A small network was shown many inputs. Here are its activations along a few directions, one row for each input.
Each table varies a few parts of the input and shows all the possible inputs, shuffled.
A made-up example of a description, with smaller parts first: one of 5 places around a ring, together with either a single point or one of 9 places around a ring or (one of 3 separate values, together with one of 6 places along a line).
Shared parts are said once, and a part with two or three values counts as separate values.

Other details of the inputs shift rows strongly along two fixed directions, in all tables alike. That doesn't count.

Table:
R1: 11	0	9	4	14	7	10	3	-14	17	4	5
R2: 19	2	5	14	-5	13	6	-4	-20	2	-8	-2
R3: 8	0	-25	3	-3	10	-5	-1	3	-4	1	12
R4: 10	-6	13	2	14	-6	18	20	-16	-8	12	2
R5: -12	17	15	-3	8	-23	3	0	-10	2	-3	-13
R6: -31	3	-18	-12	-12	-2	-10	-13	5	5	4	-2
R7: -23	4	-2	6	-5	-2	3	11	9	1	1	-1
R8: -8	20	-1	13	-5	4	10	12	-10	19	9	7
R9: 20	-1	-16	-4	-9	14	4	4	8	1	-3	11
R10: 11	18	6	7	2	19	13	5	-9	4	0	20
R11: -6	10	19	6	-9	-10	2	-7	-11	-10	0	-20
R12: 14	5	5	-6	-5	4	8	19	4	-17	0	6
R13: -30	7	9	-4	-17	-5	-3	-24	-13	15	-3	-22
R14: -2	-12	-11	-6	-8	12	-11	-11	21	-3	-9	16
R15: -5	11	17	-2	8	-13	4	-6	-8	16	18	-7
R16: 5	6	6	-10	-7	20	13	19	-15	4	-6	13
R17: -18	-19	-20	-9	1	-22	-19	-24	30	-2	-17	-16
R18: -6	-22	-21	-9	-1	-12	-21	-20	18	7	-19	-4
R19: 0	1	17	3	12	13	3	10	-14	-4	-12	-10
R20: -3	-20	-17	-4	-4	6	-13	-14	40	-19	-11	8
R21: 17	0	8	3	11	-5	16	13	-22	4	18	7
R22: 40	-21	-8	10	17	17	16	20	-18	1	1	22
R23: 25	-35	1	3	19	14	-1	14	10	-14	-14	12
R24: 6	-42	-24	-8	2	-1	-9	-8	15	2	-1	5
R25: 42	-28	-20	9	8	20	-19	-3	13	-8	-18	6
R26: -24	-3	8	-7	9	-9	18	3	-12	8	11	-11
R27: 19	-2	7	16	3	26	11	42	-21	1	-9	30
R28: -8	27	0	0	-3	-4	4	4	-15	-1	17	4
R29: 38	-24	11	7	20	8	1	23	3	-19	-6	14
R30: 6	19	18	4	6	0	-2	-1	-18	7	6	-12
R31: -16	25	17	4	-14	-16	2	-22	-17	10	12	-23
R32: 27	-7	22	16	5	24	15	23	-29	-20	-21	6
R33: -20	-16	-2	-12	2	-7	-10	-18	10	19	2	-9
R34: -31	42	15	6	-10	-18	10	5	-14	22	26	-7
R35: 7	-19	-20	9	-8	-9	-17	7	37	-19	-1	6
R36: -14	32	17	1	3	-1	15	21	-26	-10	13	2
R37: -18	6	-1	-14	-10	1	7	1	10	-3	-1	-7
R38: -3	19	5	0	-6	-3	-1	-12	9	-1	12	8
R39: -17	7	-15	-5	-1	-22	-9	-28	8	22	-4	-15
R40: -8	-15	-10	-7	-3	-17	-28	-25	33	-11	-2	-27
R41: -18	21	14	-3	-4	-7	4	-5	9	-8	9	0
R42: -9	7	17	-3	5	12	-1	2	-23	14	-8	-10
R43: -47	14	-10	-11	-9	-11	-3	-14	8	-1	8	-15
R44: 23	-12	-24	-9	-15	-2	-13	-8	32	-12	3	7
R45: 23	-16	-19	0	4	-18	-20	-14	20	-6	-10	2
Each input here is: one of 5 places around a ring, together with either one of 4 separate values or one of 5 places along a line.
- The inputs of R3 and R43 match in every part but the place on the ring of 5. If R8 is changed in the same way as R3 into R43, which row does it become? => R7
- Which other rows does R11 become when the place on the ring of 5 takes its other values? List them by row number. => R2, R13, R31, R32
- Which other rows does R18 become when the place on the line of 5 takes its other values? List them by row number. => R13, R24, R33, R42
- Which other rows agree with R35 in the place on the ring of 5? List them by row number. => R4, R5, R11, R12, R29, R36, R40, R41
